A small network was shown many inputs. Here are its activations along a few directions, one row for each input.
Each table varies a few parts of the input and shows all the possible inputs, shuffled.
A made-up example of a description, with smaller parts first: one of 2 separate values, together with either a single point or one of 9 places along a line or (one of 4 places along a line, together with one of 5 places around a ring).
Shared parts are said once, and a part with two or three values counts as separate values.
In the rows, zero is written as 128.

Other details of the inputs shift rows strongly along three fixed directions, in all tables alike. That doesn't count.
To show where, the next rows are all for the same input, with only those details redrawn:
[118 138 127 136 111 121  92 138 127 141 106]
[150 180 122  78 192 214 161 160 135  90  66]
[121 142 133 155  98 129  67 147 119 161  91]
[110 103 105  64 111 117 128 163 131  92 126]
[118 114 105  58 132 129 145 159 137  84 126]
[145 204 140 156 243 127 182  54 180 120 137]
[100 112 118 128 137  35 135  79 163 120 189]
[132 169 136 159 120 165  76 147 116 159  67]

Table:
r1: [148 104 106  76 123 151 164 175 119  87 139]
r2: [126 138 120  93 130 152 119 162 128 112  94]
r3: [125 118 155 215 115  63 134  52 143 192 191]
r4: [133 141 124 174 172  60 156  77 153 121 175]
r5: [126 139 135 174  97 127  59 128 119 160  87]
r6: [183 195 132 109 213 227 188 144 125 106  97]
r7: [125  52 117  74 105 165 183 178  95  98 161]
r8: [115 155 134  97 146 159 147 127 157  96  85]
r9: [ 81 103 135 123  45  82  60 137 129 149 117]
r10: [136 112 139 128  80 165 119 154  95 167 119]
r11: [117  62 133 143 133  77 179  72 120 127 227]
r12: [137 133 131 190  96 109  65 131  97 159 107]
r13: [126 182 166 195 106 168  47 113 127 178  44]
r14: [113 100 108 116 136  31 154  98 140 101 205]
r15: [135  94 142 152  65 136  98 135  98 172 130]
r16: [134  53  91  29  91 110 162 181 115  61 175]
r17: [117 117 115 117 100 133  98 163 131 120  98]
r18: [157 172 161 188 231 175 211  54 129 153 168]
Question: Changing only one part turns r15 into r10. The same change can be made to r13. Which row results?
Answer: r9
Question: What is each input in this table made of?
Answer: one of 3 separate values, together with one of 6 places along a line
Question: Which other rows does r6 become when the choice among 3 separate values takes its other values? List them by row number.
Answer: r1, r16
Question: Which other rows does r12 become when the choice among 3 separate values takes its other values? List them by row number.
Answer: r4, r14
